Each row below holds a small network's activations on one input, seen along a few directions.
Each table varies a few parts of the input and shows all the possible inputs, shuffled.
Descriptions start from the smaller parts, as in this example, which fits no table here: one of 2 separate values, together with either a single point or one of 9 places along a line or (one of 4 places along a line, together with one of 5 places around a ring).
Shared parts are said once, and a part with two or three values counts as separate values.
(in the rows, 128 means zero)

Other details of the inputs shift rows strongly along three fixed directions, in all tables alike. That doesn't count.

Rows:
R1: [ 96 131  70 113  96 126 150 175 190 192 140  87 174 137]
R2: [136 141 127 145 123 188 110  84 138 126  97 116 109 102]
R3: [148 125 198 114 148 100 119  89  94  80 142 153  76 117]
R4: [110 117 136 110 119  59 154 173 131 175 189  75 144 163]
R5: [ 96 111 200 134 119 113 114 136  99  82 123 135 116 157]
R6: [134 139 122 153 102 172 131  84 145 125  90 130 113 102]
R7: [112 153  92 170 127 191  94 119 102 112 121 129 140 145]
R8: [159 130  35 119 181 132 133 147 116 129 132 158 134 120]
R9: [179 133 112 131 178  66 150 134  42 126 184 150 112 150]
R10: [135 128 196 107 140  99 119  83  84  94 136 150  90 117]
R11: [118 134 125 111 122 163 113  86 138 115  84 157 123  86]
R12: [100 128 203 131 137 117  99 107  77  63 133 155  97 154]
R13: [ 95 114  74  85 118 117 139 188 201 165 148 119 178 116]
R14: [ 96 134 127 168 118 180 108 119 125  97  70 147 131 125]
R15: [167 152  36 141 163 148 123 128 109 140 154 124 133 132]
R16: [112 131 132 176 124 182  92  94 133 118  72 141 129 150]
R17: [161 146  42 136 157 129 142 141 102 148 135 160 139 122]
R18: [125 131 126 117 122 161 123  95 137 119  71 152 120  92]
R19: [113 118 137 110 115  64 160 169 131 171 188  78 147 163]
R20: [139 141 123 148 101 183 114  82 134 127 100 122 122  97]
R21: [ 99 111 232 113  61 107 130 125 153 150 146  62 133 131]
R22: [105 136  92 157 115 192  89 135 156 146  97 114 178 157]
R23: [161 137  40 141 180 127 141 145 113 136 132 151 131 122]
R24: [138 117 208 170 140 109 101 111  70  91 117 158  98 163]
R25: [156 135 197 151 125 113 141  84  90 101 144 129  76 132]
R26: [ 98 116  69  86 104 119 145 193 190 180 126 113 182 122]
R27: [ 79  97 153 101  62 154 135 148 226 150  71 103 164  87]
R28: [137 128 128 126 118 171 130 106 149 110  79 158 118  88]
R29: [118 123 144 110 115  66 144 163 123 168 200  69 160 160]
R30: [150 128 198 116 149 105 126  90  96  78 140 153  86 115]
R31: [109 133  70 115 108 139 138 178 199 179 148  75 184 130]
R32: [190 135 114 137 185  70 154 144  61 112 188 152 103 151]
R33: [165 135  39 115 175 135 141 151 120 129 136 161 136 124]
R34: [135 140 125 151 115 175 133  89 156 121  86 126 108 104]
R35: [148 135  43 107 182 131 123 142 120 128 147 162 125 121]
R36: [141 145 130 150 108 188 119  85 141 123 102 122 123  98]
R37: [ 91  92 236  91  80  89 140 139 158 137 122  99 129 118]
R38: [104 101 229 117  74  92 149 151 174 134 124  92 128 118]
R39: [178 140 105 139 179  79 150 128  68 120 192 127  94 167]
R40: [165 137  35 116 174 130 134 147 116 126 132 161 130 123]
R41: [125 130 127 120 118 164 116  90 144 107  95 163 119  84]
R42: [121 125 101 148 144 157  92 134 119 116  86 169 147 146]
R43: [128 131 120 152 124 175 128  87 151 123  84 122 105 104]
R44: [ 79 137 126 164 101 184 118 121 153 113  83 116 140 147]
R45: [157 126 201 141 139 102 137 101  96  97 126 139  77 120]
R46: [185 131 113 138 175  72 154 138  50 119 191 156 106 149]
R47: [ 92 125  97 123 130 157  82 145 161 127  93 153 162 148]
R48: [116 123 140 104 114  68 136 171 124 175 195  65 154 157]
R49: [116 115 149 100 122  49 156 191 131 169 176  93 146 152]
R50: [ 84 102 226  82  78  92 131 135 168 132 134 103 131 117]
Each input here is: one of 5 places along a line, together with either one of 2 separate values or one of 8 places along a line.
Changing only the place on the line of 5 turns R31 into R30. The same change can be made to R48. Which row results? -> R10
Change only the choice among 2 separate values in R22. List by row number the other rows that result. -> R7
Which other rows agree with R43 in the place on the line of 5? List them by row number. -> R1, R4, R6, R16, R19, R25, R34, R39, R44
Change only the choice among 2 separate values in R5. List by row number the other rows that result. -> R42
